Each row below holds a small network's activations on one input, seen along a few directions.
In each table, some parts of the input vary, and every possible input appears once, in random order.
A made-up example of a description, with smaller parts first: ring(5) and (point or (values(2) and line(4)) or ring(9)).
Shared parts are said once, and a part with two or three values counts as separate values.

Other details of the inputs shift rows strongly along three fixed directions, in all tables alike. That doesn't count.

Rows:
R1: [  0   0 -11  -8  -7  17  -1   0  -1   2   4  -3  -6  -5]
R2: [  7  15 -12  -4  -3  14 -10  13   2   9  -3   7   1  19]
R3: [ 17  -9  14  -6  -5 -37  -2  -8  -2  18  -1  -4  10   1]
R4: [ 20   8  29 -11 -13  22  -9  -3  11 -21  18  -8   0 -16]
R5: [-26  -3 -23  -3  -2  -4  22  -5  10   8   9  -7  -5   3]
R6: [-17   5 -20  15  19   6  -9   7   1  -3 -18  22  -3  14]
R7: [-12   5  -2  16  21 -22 -13   7  -1   1 -23  14   2  14]
R8: [ -5   1  -5  -1  -3  25   3   8 -11  -7   1 -10  -8  -9]
R9: [  9  11  29   6   5  18 -14  10  -1 -26  -4  -2   1  -9]
R10: [ -4  -6 -11  15  13 -25  -1   0 -11  13 -21  17   5  15]
R11: [ -7  -3 -13 -10 -15  30  15   0  -7  -3  16 -20 -11 -14]
R12: [ 36   2  45 -20 -12 -16 -23   0  -2   1   7 -25   7 -18]
R13: [-17 -17 -26  -9  -6   8  36  -6   4  14  21 -13  -2  -5]
R14: [-13  -2  -7  12   6  40  22   7  -1 -21   7   5  -3  -6]
R15: [-21  -7 -25 -13  -8  20  28  -1   5   6  21 -23  -9  -9]
R16: [ 21   4  20 -14 -15  22 -13   0  -1  -9  11 -11  -2 -16]
R17: [-19 -13 -21  -5  -2  20  38  -4  10   2  24 -10  -2  -6]
R18: [  8   4  17  -2  -1   4 -10   5  -5  -9  -2  -8   0  -8]
R19: [ -1   0   9 -13  -7  26  11   3   6 -11  21 -23  -4 -19]
R20: [-17   0 -31   9  10 -30  -9  -4  -1  21 -22  22  -2  23]
R21: [  0  11  12   6   1  45  -4   7   6 -34   8   7  -5 -10]
R22: [ 19  -1  33  -6 -12  26  12  -2   6 -24  25 -12   4 -21]
R23: [-10  -2 -17  -7  -1 -23   4 -10  16  16   2   4   1  10]
R24: [ -4   0   0 -16  -7  26  13  -2  18  -9  26 -12  -3 -13]
R25: [-13   0  -8  26  23  28   5  14 -12 -17 -15  20  -2   5]
R26: [ -6   1 -13   2   8 -61 -15 -13  13  27 -18  19   7  25]
R27: [ 17   2  15 -13 -11 -15 -12  -9   9   2   8  -4   3  -4]
R28: [  4  -1  -1 -16 -12   8   3  -5   9   2  15 -10  -2  -8]
R29: [-18 -11 -42 -18 -11   9  20  -6   3  24  14 -13 -10  -1]
R30: [-11 -17 -25 -10  -5 -12  28  -9   3  23  14 -11   1   1]
R31: [ 14  -1  14 -23 -17 -37  -2 -20  25  14  20 -12   7  -2]
R32: [-35  -1 -37  15  15 -12  11   2   0  10 -16  13  -5  19]
R33: [ 16  -6  31 -13  -6  -8  11  -6  16  -5  24 -14  11 -13]
R34: [ -1   3   8  22  16  14  -1   9  -9 -17 -14  18   3   4]
R35: [-23  -2 -36  -2  -2  11  15  -5   6   9   4   5  -8   6]
R36: [ 22  -6  36 -19 -13 -32  10 -14  21   4  25 -16  15 -10]
R37: [-12  -4 -10  17  15 -40   4  -5   4  13 -16  22   9  22]
R38: [  9   9  16  -3  -4  27  -9   2   6 -20   8   1  -2 -10]
R39: [  9  11  16  10  14  15 -25  10  -1 -17 -14  15   0   0]
R40: [ 28   3  28 -18 -11 -22 -21  -7   8   6   5  -9   7  -6]
R41: [ 37   1  48  -4  -6 -16 -18  -2  -5  -6   1  -5  12 -11]
R42: [ 15   3  31  12   9 -30 -12  -4   5  -8  -9  15  13   8]
R43: [ 10   2  21  12   2  36   1   9 -10 -29   3   5   0 -11]
R44: [ 22  -2  35  -7  -7   9   4  -2   4 -14  16 -11   8 -16]
R45: [  6   6  18   1  -2   2  -8   1   1 -12   1  -5  -1  -6]
R46: [-17  -9 -25  15   9 -15  13  -2  -7  12 -12  16   1  15]
R47: [ -8   0 -27   7   5 -24 -13  -4  -5  18 -21  19  -4  18]
R48: [ 13   1  21  16  13  -9 -14   7 -11  -9 -18  16   8   5]
R49: [ -5   5   5   1   0  26   4   7  -1 -16   5  -8  -5 -10]
R50: [-17   4 -22  18  12  26  -5  15 -23  -7 -23  10 -11   5]
R51: [  1   1  16 -15 -15  14  14  -5  15 -14  28 -22  -2 -17]
R52: [-14   2 -10   2   1  19   9   5  -3  -6   2  -7  -6  -4]
R53: [ 25  13  29   8   5  -6 -40   4  -7 -14 -20  16   4   3]
R54: [-27 -13 -37   6   8   3  30  -2  -1  14   3   3  -3   8]
R55: [  8  -7  12  -9 -10  -3  17  -8   7   1  18 -10   6  -8]
R56: [-13  -3 -22  26  14  14   3   8 -23  -4 -23  23  -5  11]
R57: [  1   0   0  -6  -9  17   1   3 -10  -3   4 -14  -6 -11]
R58: [ -8   4 -10  16  15 -12 -16   8 -15   3 -29  13  -3  13]
R59: [  1  -6  -7 -17 -17 -23   8 -11   2  19  12 -20  -3  -4]
R60: [-21  -9 -37 -15  -8  22  24  -4   8  11  19 -11 -10  -4]
R61: [  4   0  10 -11 -13   7   4  -2   2  -6  15 -18  -3 -13]
R62: [-27   5 -24  22  14  18   4   8  -7 -13 -15  15  -9  10]
R63: [ -5  -2  -3  13   3  46  13  10 -13 -22   2   5  -5  -9]
R64: [ 12  -7  15 -10 -12 -15  14 -12   9   4  19 -10   7  -6]
R65: [ -3  -7  -7 -18 -13 -51   8 -18  13  29  10 -16   3   5]
R66: [  3   6   7  10   4   6 -15   7 -12 -11 -14   4  -3   0]
R67: [ 18   3  30  11   8 -30 -14  -4   3  -7 -10  14  13   7]
R68: [  8  10  21  12  11 -20 -25   5  -5  -6 -21  10   4   6]
R69: [-27  -9 -33   9   3  17  33  -2   0   2   7   6  -5   4]
R70: [ 3  2 -8 -4 -3 10 -9  2 -6  3 -5  2 -4 -1]
R71: [ -1  -1   4  -7  -3 -44  -2 -11  12  17   0  -6   6   7]
R72: [  1   5   9   8  11   7 -16  12 -11  -9 -14   2  -2  -2]
R73: [ 13   5   9   3   9 -17 -30   4  -3   5 -19  12   3   7]
R74: [ -6   9  11   9   9  51  -1  17  -5 -33   2  -4  -6 -14]
R75: [  8  12   9  15  15  40 -29  19 -17 -24 -21  16  -6  -4]
R76: [ 13   9  12   7   5  -4 -29   4  -5  -5 -18  15   2   5]
R77: [ -1  10   0  11  10  19 -16   8  -4 -14 -14  16  -3   4]
R78: [  2  18  -3  18  17 -18 -28  22 -15  11 -35  18   4  33]
R79: [ 18 -17   8 -25 -16 -41  12 -16   6  31  19 -23  10  -6]
R80: [ -4  -9  -4  -2  -2 -35  16 -13  12  16   7   1   8   8]
R81: [-22  -6 -38  -8   0  -1  15  -6   9  19   6  -1  -6   7]
R82: [ -5  14  10  23  15  40 -16  19 -17 -31 -19  13  -6  -3]
R83: [ 11   1  17  -6  -4 -34 -14  -4   1  10  -5  -7   5   1]
R84: [-19   0 -24  -1   3  -6  10  -6  14   8   2   8  -2   9]
R85: [ -7  -6 -17  18  11 -17  -1   1 -18  13 -23  18   2  15]
R86: [ 16   7  24 -13  -9  19  -7  -1  11 -15  15  -9   0 -15]
R87: [-11  -5 -33  -6  -7 -15   3 -10  -1  23  -3   3  -6  10]
R88: [-21   0 -28  12   8  -2   1   5 -12   8 -18   8  -7  11]
R89: [ 12 -12   5 -13 -12 -16  12  -9  -1  16  12 -14   5  -6]
R90: [ 10  -7   4   7   4 -57  -9 -10  -4  21 -17  13  11  17]
R91: [ 15  12   8  17  11  13  -8  22 -13  -4 -17  18  11  20]
R92: [ 14  11  13   9   5  16 -28   9 -11 -14 -17  14  -2  -1]
R93: [-19  -4 -28  -2  -6  11  15   0  -7   9   2  -9 -10  -1]
R94: [  2  -6  -9 -25 -19 -30   9 -21  21  23  21 -14   1   0]
R95: [-17 -12 -29  -2 -10  28  35  -4  -5   2  17  -8  -8  -7]
R96: [ -4 -13 -13  -7  -5  18  24  -1  -4   6  15 -12  -3 -10]
R97: [ 15   9  24   1   6 -41 -27  -6  13   3 -12  14  10  11]
R98: [ 23   1  28 -11  -3 -25 -22   0  -4   7  -4 -14   5  -7]
R99: [  4  -4   6 -20 -14  17  10   0   2  -1  22 -29  -4 -19]
Each input here is: values(3) and (point or (line(4) and line(8))).
Q: The inputs of R26 and R80 match in every part but the values(3) part. If R6 is changed in the same way as R26 into R80, which row does it become?
A: R17
Q: The inputs of R72 and R60 match in every part but the values(3) part. If R61 is changed in the same way as R72 into R60, which row does it become?
A: R27
Q: Which other rows does R9 become when the line(8) part takes its other values? List them by row number.
A: R8, R18, R32, R49, R50, R52, R58
Q: Which other rows does R15 become when the values(3) part takes its other values? List them by row number.
A: R54, R81
Q: Which other rows does R93 become when the line(4) part takes its other values? List them by row number.
A: R8, R59, R98
Q: Which other rows does R7 become when the values(3) part takes its other values? List them by row number.
A: R24, R33

Rows:
R100: [-17  -7 -19   6   5  -6  17  -3   1   6   0   2  -2   5]
R101: [ -7  -1 -20  -8  -6   6   5  -5   7   7   7   1  -4   3]
R102: [ -1   9   2  -4  -5  44   1  10   1 -19  10  -8  -7 -11]
R103: [ -8   1   3   9   3  45  18  11  -4 -24  11  -4  -4 -10]
R104: [ -5 -20 -24 -12  -9 -39  21 -13  -5  37   4 -12   3   5]
R105: [ 21   5  27 -14  -7 -17 -19  -4   8   0   5  -9   5  -7]
R106: [ -1  10   4  20  23 -32 -35   7 -10   2 -39  23   2  18]
R107: [-25 -19 -48  -3  -4  -8  40  -4 -10  32   6  -9  -4   9]
R108: [  8   6  15  24  23 -37 -22   5  -7   2 -32  29  12  22]
R109: [ 17   3  26  -6  -8   2 -10  -4   5 -12   8  -3   3 -11]
R110: [ -1   9   1  11  11  13 -18   8  -5 -11 -16  15  -3   4]
R111: [ 30   2  48  -6  -4 -16  -9  -1   7 -10   9  -9  14  -9]
R112: [  5   1   8 -14  -9   0  -2  -4   9   0  13 -15  -2  -9]
R113: [ 10  12   9   6   7   5 -24   7  -1  -7 -14  15   1   9]
R114: [  1   2  -7  -1  -5  54  -1  14 -20 -15   2 -10 -12 -16]
R115: [ 0 -3 -1  2 -1 13 11 -3  3 -6  8  4  1 -3]
R116: [ 0 -7  1 -8 -7  2 17 -7  9  1 17 -8  2 -8]
R117: [ -7   2   2   1  -4  39   9   3  -2 -22  11  -8  -9 -16]
R118: [ 27  -7  22 -16 -15 -37 -13 -10  -7  18   1 -16   6  -8]
R119: [ -4  -5   2 -11  -9 -10   9  -9   7   4  13 -16  -2  -9]
R120: [-7 -7 -9 -2 -5 14 25 -2  6  0 17 -4  1 -2]
R121: [ -3  -7   5  -8  -5 -14  19  -5   8   7  15 -15   5  -4]
R122: [-28  -6 -60   4   4 -14   9   3 -15  37 -19   5 -10  22]
R123: [-13  14 -17  29  25  15 -25  17 -14 -10 -37  35  -4  22]
R124: [21 -2 26 -9 -9 -7  4 -6 10 -3 17 -6 11 -6]
R125: [  5  -7   1 -15 -10 -53   0 -20  14  26   5  -5   6   5]
R126: [  0   0  -8  -8  -4 -12  -4  -6   8  11   2   1   0   4]
R127: [  1   3  18   9   6  26   1   8  -5 -24   2  -2  -1 -12]
R128: [-16   2 -29   1   3 -10   1  -1   4  16  -8   8  -4  15]
R129: [ 13   8  23 -16 -10   1  -9   1   9  -5  11 -19   1 -10]
R130: [ -5  -2  -2   7   3  25  10   3  -1 -13   4   6  -1  -4]
R131: [-26  -9 -31   6   3  17  28  -1   0   1   7   2  -6   1]
R132: [ 14   4  24   3   3 -29 -22  -4   1  -2 -11   6   6   1]
R133: [ -5  17   0  25  23  12 -30  19 -14 -16 -34  24  -4  15]
R134: [ 6  1  5 -3 -6  8 -1 -5  4 -7  6  2  0 -5]
Q: What is each input in this table made of?
A: line(5) and (point or line(6))
Q: Which other rows does R125 become when the line(5) part takes its other values? List them by row number.
A: R108, R110, R116, R128
Q: Start at R103 and move only the line(5) part, one step at a time. The first step leads to R100. Which rows follow, in order?
A: R117, R112, R133

Rows:
R135: [  9   4  12  -8  -3 -10 -15  -3   3   0  -1  -6  -1  -7]
R136: [  3   2   3 -15 -15  19   1  -4   8  -5  18 -11  -5 -12]
R137: [  4 -13  -1  20  12 -23  -1  -2 -18   6 -21  21   6   9]
R138: [21  2 20 -6 -5 -5 -8  1 -2  2  1 -5  7 -3]
R139: [  3   4  -2   9   4  22  -3  10 -11  -7  -7   8  -1   3]
R140: [10  3 15 -5  0 -1 -1 -2 14 -2 10 -1  7  1]
R141: [  8   5  18   5   5 -16 -10   0   6  -2  -5   6   8   7]
R142: [-17   1 -20   8   7  13  13   5   5  -3   0  12  -1   9]
R143: [  6   9   7  -1  -3  26 -12   4  -1 -18   2  -1  -6  -8]
R144: [ -1   0   1 -12 -10   6   0  -4   5  -1  11 -18  -8 -13]
R145: [-12  -8 -16  -4  -5   5  16   1  -9  10   5 -12  -5  -3]
R146: [-10  -5 -14  -9  -7  -9  22  -8  16  13  15  -7   2   4]
R147: [ 11  -3  13  -6  -5  -6  -3   2  -8   2   2 -15   1  -8]
R148: [ -7   0 -10   8   4  25   4  12 -14  -5  -4   1  -5  -3]
R149: [ -5  -6 -23  -3   0  -7   9  -2  -1  20   2   3   0  11]
R150: [ -2   1   0  24  15   2 -17  -3 -11 -15 -24  29   0   3]
R151: [-12  -3  -9  -5  -1   8  19   0   8  -2  12  -9  -1  -3]
R152: [-16  -1 -23  -7  -3  10   7  -2   3   5   5  -4  -9  -2]
R153: [-10  -5 -19   5   3   1   8   4 -11  11  -8  -2  -3   3]
R154: [  9   5  17  -8  -4  -2 -17  -1  -1  -7  -2  -7  -3  -8]
R155: [ -2 -11   7   8   7 -48  16 -17  10  10   1  11  11   9]
R156: [  8   3  21   0   5 -18  -7   1   5  -3  -4  -2   7  -1]
R157: [ 0  2  4  0  0 -8  4 -2  8 -1  4 -2  4  4]
R158: [-18   1 -12  16  16 -13   0   4  -3   2 -18  12   0  12]
R159: [ 7  2  4  1 -3 12 -1  5 -9 -1 -1 -1  0 -1]
R160: [  7  -1   1   1  -1 -12  -5   2  -7   8  -4  -1   2   5]
R161: [ 12   5  12 -14 -13  12  -8  -2   8  -8  13  -6  -1  -8]
R162: [-11  -5  -5  -6  -2 -13  14  -5   7   6  10 -13   0  -1]
R163: [  5   5  -1  -3  -2 -10 -13  -3   5   5  -6   6   0   4]
R164: [  0   9  -1   7   6  40 -14   9  -3 -20  -4  13  -7  -1]
Q: The inputs of R150 and R137 match in every part but one. If R144 is changed in the same way as R150 into R137, which row does it become?
A: R147
Q: What is each input in this table made of?
A: values(3) and (point or line(9))
Q: Which other rows does R135 become when the line(9) part takes its other values? List them by row number.
A: R136, R143, R144, R152, R154, R161, R163, R164
Q: Which other rows agree with R146 in the values(3) part? List them by row number.
A: R140, R141, R142, R151, R155, R156, R157, R158, R162
